These are the activations of a small neural network, seen along a few directions. Each row is one input.
Each table varies a few parts of the input and shows all the possible inputs, shuffled.
A made-up example of a description, with smaller parts first: one of 8 places around a ring, together with either a single point or one of 9 places along a line or (one of 3 separate values, together with one of 4 places along a line).
Shared parts are said once, and a part with two or three values counts as separate values.
In the rows, zero is written as 128.

Table:
R1: [148 138 129 150 115 168 105 130  73 124 139 128 145]
R2: [107 163 123 106 162 138  84 141 108 133 139 138 129]
R3: [165 107 133 182 136 115 157 125 114 141  96 147 129]
R4: [ 45  54 120 100  18 140 153 143  97 114 108  62 181]
R5: [147 135 130 153 116 174 103 129  74 128 142 117 140]
R6: [ 14  76 120  54  64 109 144 148 135 129 107  76 168]
R7: [115 155 122 109 161 137  83 135 111 140 139 145 122]
R8: [156 140 124 133 136 132 124  86 129  98 172 102 112]
R9: [ 48  61 119  82  37  96 171 108 149  86 135  49 152]
R10: [ 26  74 111  53  75  73 187 164 204 133  87 106 133]
R11: [128 153 113 117 169  98 130 147 189 148 121 176  91]
R12: [117 154 131 106 161 146  87 133 113 142 144 138 124]
R13: [174 106 150 175 133 118 157 129 121 143  98 141 131]
R14: [131 155 129 110 159 112 134 145 199 150 116 171 100]
R15: [152 137 139 146 112 169 103 131  77 127 142 118 142]
R16: [155 141 116 135 136 122 121  88 127  96 167 109 109]
R17: [145 140 141 147 103 180 107 125  81 126 135 118 149]
R18: [134 152 119 114 170 100 130 149 191 148 122 181  98]
R19: [155 143 133 128 124 137 127  83 134  97 164 104 121]
R20: [168 109 140 179 135 119 160 127 115 139  97 151 134]
R21: [158 143 133 127 132 128 124  90 130  96 170 103 112]
R22: [142 139 121 153 119 162  97 137  72 121 137 118 146]
R23: [ 61  20 133 121  41  90 209 141 135 125  60  83 170]
R24: [122 155 139 101 157 141  85 136 116 142 142 139 124]
R25: [133 155 129 108 166 103 133 150 194 150 123 170  92]
R26: [142 140 123 154 115 166 102 129  71 124 137 123 138]
R27: [168 104 141 181 136 123 160 125 117 145  99 141 131]
R28: [123 157 111 114 173  96 129 155 191 143 118 170  96]
R29: [165 107 131 181 141 110 154 133 116 137  94 141 135]
R30: [115 160 130 104 159 142  90 135 110 137 142 149 129]
R31: [148 146 116 133 138 121 121  93 125  89 167 102 116]
R32: [168 107 150 175 125 129 162 122 124 143  93 142 140]
R33: [156 143 123 131 135 127 126  88 126  93 169 113 116]
R34: [117 158 140 102 149 151  90 130 119 141 136 139 133]
R35: [130 151 120 115 170 106 130 148 193 152 124 169  92]
Describe the family of inputs behind these rows.
> one of 5 separate values, together with either a single point or one of 6 places along a line
Change only the choice among 5 separate values in R34. List by row number the other rows that result.
> R14, R17, R19, R32

Table:
R36: [138 159 127 125 150 131 119 164 173 155 116 162 113]
R37: [127 154 126 122 161 116 121 150 156 157 109 179 119]
R38: [ 59  89 131 103  56 154 115 131  80 111 128  75 185]
R39: [ 57  95 104  67  73 118 145 119 144 106 140  70 148]
R40: [162 142 129 154 122 162 103 123  70 129 133 138 144]
R41: [157 147 143 140 151 135 112 105  98 121 137 119 125]
R42: [151 153 131 145 138 149 123 116 106 116 145 126 114]
R43: [124 150 134 120 176 114 114 143 151 164 106 162 117]
R44: [144 150 123 126 153 111 123 124 154 126 126 165 113]
R45: [159 152 136 143 137 137 122 113 102 114 142 135 127]
R46: [168 153 136 149 124 149 114 122 121 115 151 119 120]
R47: [153 154 125 133 142 124 121 137 173 126 138 146 105]
R48: [167 153 125 140 134 132 123 122 154 119 154 128 111]
R49: [122 157 121 121 163 131 125 155 158 158 109 169 109]
R50: [ 90  57 134 137  53 113 190 117 118 107  88  74 164]
R51: [ 88  53 119 125  60  95 200 117 151 117  96  79 152]
R52: [151 130 126 162 149 153 101 127  55 127 137 123 143]
R53: [148 148 119 142 145 128 128 112 141 123 152 136 104]
R54: [170 142 130 160 112 176  97 134  89 129 143 122 137]
R55: [131 149 137 112 160 133 122 150 166 162 117 171 112]
R56: [ 71  54 134 107  72  80 187 171 165 152  71 122 139]
R57: [164 135 141 146 122 179 103 123  82 135 145 131 137]
R58: [120 146 121 124 188 106 121 153 138 154 109 163 121]
R59: [ 82  51 119 108  66  82 196 137 164 122  82 102 138]
R60: [157 148 124 138 145 116 126 110 136 121 147 146 117]
R61: [146 145 135 118 154 130 126 126 166 131 138 155 106]
R62: [159 143 135 128 145 136 128 111 148 126 157 137 111]
R63: [153 143 132 137 160 116 119 104 133 128 146 128 115]
R64: [135 140 120 130 182 103 122 128 138 122 128 149 116]
R65: [151 142 126 159 124 175 107 128  75 130 139 128 130]
R66: [ 93  50 138 155  44 136 171 133  89 119  83  85 189]
R67: [136 150 118 130 154 123 125 127 158 128 130 155 100]
R68: [156 134 138 157 135 157  94 115  67 138 133 122 138]
R69: [139 144 131 127 169 108 114 116 152 133 127 147 110]
R70: [ 55  96 125  86  65 131 135 114 110  97 133  65 160]
R71: [147 136 122 146 172 106 123 113 122 118 151 131 118]
R72: [ 33  97 120  54  87 100 131 171 157 138 113 112 135]
R73: [151 139 132 151 161 124 115 113  87 114 144 121 126]
R74: [161 144 146 137 134 150 118 109 115 122 153 128 118]
R75: [ 46  93 106  55  80 101 140 136 157 110 125  91 133]
Describe the family of inputs behind these rows.
> one of 5 places along a line, together with either one of 2 separate values or one of 6 places along a line
The inputs of R47 and R48 match in every part but the place on the line of 5. If R75 is changed in the same way as R47 into R48, which row does it become?
> R39
Change only the choice among 2 separate values in R75. List by row number the other rows that result.
> R59

Table:
R76: [152 136 127 144 124 142 113 106  87 103 147  98 133]
R77: [104  44 137 164  57 109 196 137 113 136  72 102 159]
R78: [123 181 122  93 157 152  76 131 133 124 175 145 102]
R79: [185 164 144 152 141 169  85 116  85 115 162 125 127]
R80: [148 102 133 164 130 102 163 119 132 130 112 131 120]
R81: [118 144 123 106 140 143  94 113 102 114 165  95 132]
R82: [ 49 117 113  65  92 105 137 133 175 117 129 107 136]
R83: [117  59 133 164  60 138 167 125  79 116  90  84 173]
R84: [153 176 130 121 152 171  69 119  99 123 184 127 120]
R85: [ 83 139 104  86 139  93 129 134 182 122 133 125 110]
R86: [160 117 128 166 129 129 134 106  98 110 135 120 135]
R87: [219 196 140 182 190 168  74 111  76 131 154 165 114]
R88: [ 99 111 119  96 137  78 151 140 185 136 114 139 111]
R89: [ 36  79 110  84  63  98 160 156 159 126  98  99 153]
R90: [136 142 128 110 154 108 126 146 182 147 129 164  99]
R91: [ 43  89 117  77  70 130 134 145 113 120 118  81 153]
R92: [106  80 128 144  48 147 145 126  66 108 114  76 170]
R93: [ 67  89 125  77  92  92 161 136 179 132 107 117 134]
R94: [116 166 126  92 159 122 100 146 179 135 146 150 108]
R95: [202 168 138 173 208 118 135 141 157 159 102 196  97]
R96: [217 160 147 200 199 132 125 126 121 160 115 194 102]
R97: [ 87 150 113  78 141 121 102 126 135 113 161 119 113]
R98: [ 99  88 132 115  92 103 182 133 163 127  95 115 141]
R99: [187 206 131 147 204 170  56 115  90 139 174 165 109]
R100: [152 201 118 125 208 121  90 140 169 148 140 193  91]
R101: [ 76  89 115 111  61 150 128 130  81 117 131  70 164]
R102: [ 86  48 134 132  66  96 203 157 147 138  62 105 162]
R103: [121 116 133 125  81 155 123 103  82  99 139  76 155]
R104: [116  79 143 141  87 116 172 116 127 128 101 107 145]
R105: [ 55  50 123  97  63  85 183 158 163 141  76 108 152]
R106: [168 143 130 150 151 118 150 141 166 141 119 165 104]
R107: [183 131 146 173 148 133 137 127 131 144 125 154 112]
R108: [ 55 125 123  56  98 135 111 124 130 111 151  95 139]
R109: [173 175 120 141 207 109 116 140 172 162 117 201  83]
R110: [228 176 139 204 199 160  97 111  88 139 135 178 115]
R111: [197 149 133 181 146 162 111 110  97 121 147 141 122]
R112: [129  97 133 147  85 143 145 102  92 105 125  98 157]
R113: [158 207 130 116 214 152  62 129 124 142 158 175  93]
R114: [131 109 126 134 137  88 173 137 168 132 103 138 118]
R115: [ 86 124 126  87  92 154 104 110  96 108 162  80 153]
The inputs of R93 and R88 match in every part but one. If R115 is changed in the same way as R93 into R88, which row does it become?
> R81
Describe the family of inputs behind these rows.
> one of 5 places along a line, together with one of 8 places around a ring
Change only the place on the ring of 8 in R100. List by row number the other rows that result.
> R87, R95, R96, R99, R109, R110, R113
Change only the place on the line of 5 in R106. List by row number the other rows that result.
> R95, R98, R102, R114
Change only the place on the line of 5 in R92. List by row number the other rows that result.
> R76, R79, R87, R103
